Each row below holds a small network's activations on one input, seen along a few directions.
Each table varies a few parts of the input and shows all the possible inputs, shuffled.
Descriptions start from the smaller parts, as in this example, which fits no table here: one of 8 places around a ring, together with either a single point or one of 11 places around a ring or (one of 3 separate values, together with one of 4 places along a line).
Shared parts are said once, and a part with two or three values counts as separate values.
(in the rows, 128 means zero)

Other details of the inputs shift rows strongly along two fixed directions, in all tables alike. That doesn't count.

A family of inputs:
x1: [127 151 161 180 124 131 156  91 150 186 161 119]
x2: [150 122 158 142  43 133 102  75 166 135 163 103]
x3: [153  86 160 144  57 140 136  86 160 128 157 101]
x4: [154 136 159 178 123 136 159 102 140 181 179 130]
x5: [122 135 128 124 149 122 129 132  91 138 114 157]
x6: [126 127 106 133 169 110 127 141 108 137 110 129]
x7: [125 115 109 146 162 121 118 153 120 126  99 143]
x8: [ 95 142 117 125 169 129 147 150 130 120 115 125]
x9: [108 109 116  86  93 139 127 144 159  77  97  96]
x10: [173 118 134 136  56 128 121  76 157 161 150  92]
x11: [116 110 119  78  94 129  92 138 144  69 114 109]
x12: [127 104 121  80  78 134 109 137 117  91  98 115]
x13: [119 165 125 108 161 137 151 134 137 148 140 123]
x14: [122 137 163 186 130 128 154  93 149 178 153 123]
x15: [119 120 121 132 169 134 150 154 113 111 130 137]
x16: [128 100 125  87  83 135 108 141 121  89  88 122]
x17: [116 152 125 122 169 115 113 138 117 120 139 153]
x18: [139 140 118  71  88 137 101 120 149 101 142 111]
x19: [120 112 125 154 164 143 141 158 123 102 114 144]
x20: [149 122  99  76  86 120 115 122 138 118 119  99]
x21: [120 122 121 121 166 128 150 148 119 113 133 143]
x22: [106 133 120 154 166 131 106 156 121  96 110 154]
x23: [117 123 154 222 126 136 150 109 155 157 131 134]
x24: [143 114 119  71  93 138 137 134 143  93 138 109]
x25: [136 139 107 123 169 108 129 135 109 146 119 133]
x26: [130 148 129 119 139 121 125 138  91 150 125 151]
x27: [116 119 120 140 150 135 120 159  96 114  94 161]
x28: [135 145 162 196 123 122 116  94 132 175 175 135]
x29: [130 132 105 125 167 107 127 132 112 141 115 135]
x30: [140 163 124 110 144 130 137 130  99 152 130 147]
x31: [129 101 152 144  53 140 133  79 176 133 141  92]
x32: [103 156 117 110 165 131 146 146 126 136 131 123]
x33: [127 133 123 118 159 130 146 149 115 131 146 137]
x34: [134 158 123 113 145 124 132 136  91 146 124 153]
x35: [137  94 107  90  99 125 105 134 140  93  91 105]
x36: [110 144 124 125 167 118 112 134 118 115 134 149]
x37: [138 143 106 124 159 110 125 136 110 153 128 127]
x38: [138 103 167 215 125 136 151 106 138 154 150 131]
x39: [126 142 127 118 146 119 128 140  91 139 118 155]
x40: [118 105 125  93  92 132  89 139 148  67 106 115]
Each input here is: one of 5 separate values, together with one of 8 places along a line.
Q: The inputs of x35 and x38 match in every part but the choice among 5 separate values. If x6 is changed in the same way as x35 into x38, which row does it become?
A: x15
Q: The inputs of x33 and x32 match in every part but the choice among 5 separate values. If x21 is changed in the same way as x33 into x32, which row does it become?
A: x31
Q: Which other rows does x17 become when the choice among 5 separate values takes its other values? List them by row number.
A: x3, x14, x25, x39
Q: Which other rows does x39 become when the place on the line of 8 takes its other values? List them by row number.
A: x5, x12, x16, x26, x27, x30, x34
Q: Which other rows does x40 become when the place on the line of 8 takes its other values? List them by row number.
A: x2, x11, x17, x18, x22, x28, x36

A family of inputs:
x41: [142 140  75  12 106 122 132 134 133 109 120  82]
x42: [ 90 146 112 137 229 126 159 180 120 112 103 156]
x43: [149 113  95  25  95 128 104 150 113  89  97 113]
x44: [173 138 146 175 120 117 128  89 110 202 155 129]
x45: [120 158  97 112 220 111 136 186  66 129  87 172]
x46: [143 145 165 178 126 122 114  98 110 173 162 150]
x47: [132 162 163 178 141 123 135  96 135 176 189 143]
x48: [109 120 101  47 108 150 138 157 151  74 110  98]
x49: [ 93 152 118 130 204 123 132 168 113  96 128 168]
x50: [118 143 167 199 138 134 135 115 133 147 160 145]
x51: [167  66 140 137  19 139  99  87 145 114 117  95]
x52: [146 131 150 192 131 125 133 110 100 192 132 143]
x53: [122  83 157 143  42 142 102 101 174  79 137  96]
x54: [139 176 147 149 123 114 112  82 117 190 168 144]
x55: [ 99 162 110 122 229 131 165 180 116 122 114 160]
x56: [132 135 169 192 114 125 115  99 115 172 152 150]
x57: [109 137 101 130 212 116 166 170  99 127 100 152]
x58: [112  74  87  80 107 131 121 161 146  64  71  99]
x59: [148 147  80   6 100 116 103 138 113 108 104 109]
x60: [105  80 107  90 107 141 119 153 166  51  88  92]
x61: [125 128 101  31 125 142 135 160 149  79 120  98]
x62: [144 112 147 202 127 131 165 103 133 183 142 131]
x63: [109  85 109  77  87 133  70 152 139  44  76 120]
x64: [147 153 163 175 112 118 115  86 118 183 171 144]
x65: [102 116 161 219 135 129 120 116 144 129 137 137]
x66: [109 180 101  98 203 123 165 154 118 139 145 145]
x67: [113 124  97 151 205 110 116 180  85 118  78 162]
x68: [128 162 101  19 114 131 100 143 146  92 144 104]
x69: [106 129 118  56 108 141 110 159 138  66 123 116]
x70: [162 124 140  99  23 147 130  59 193 144 168  62]
x71: [160  98 140 103  18 130 139  67 163 147 143  69]
x72: [137 117 148 187 124 129 164 100 126 188 145 124]
x73: [127 120 168 223 128 123 115 101 116 152 139 150]
x74: [127 151 164 180 141 127 133 107 138 167 180 142]
x75: [161  85 137 109  26 143 138  82 165 144 139  76]
x76: [137 137 173 208 130 126 120 101 118 170 143 167]
x77: [108 150 123 133 191 121 115 162  87 109 109 173]
x78: [139  78 156 145  34 150 135  89 190 104 137  77]
x79: [107 123  98 139 209 117 160 168 103 124  98 151]
x80: [123 138  89 133 210 114 125 181  76 116  88 173]
Q: What is each input in this table made of?
A: one of 5 places around a ring, together with one of 8 places along a line
Q: The inputs of x59 and x67 match in every part but the place on the line of 8. If x41 is changed in the same way as x59 into x67, which row does it become?
A: x58
Q: The inputs of x61 and x78 match in every part but the place on the line of 8. If x46 is changed in the same way as x61 into x78, which row does it become?
A: x77
Q: Start at x71 and move only the place on the ring of 5, one step at a time. The first step leads to x44. Which rows follow, in order?
A: x64, x47, x66
Q: Which other rows does x65 become when the place on the line of 8 takes its other values? List them by row number.
A: x47, x49, x50, x53, x68, x69, x74
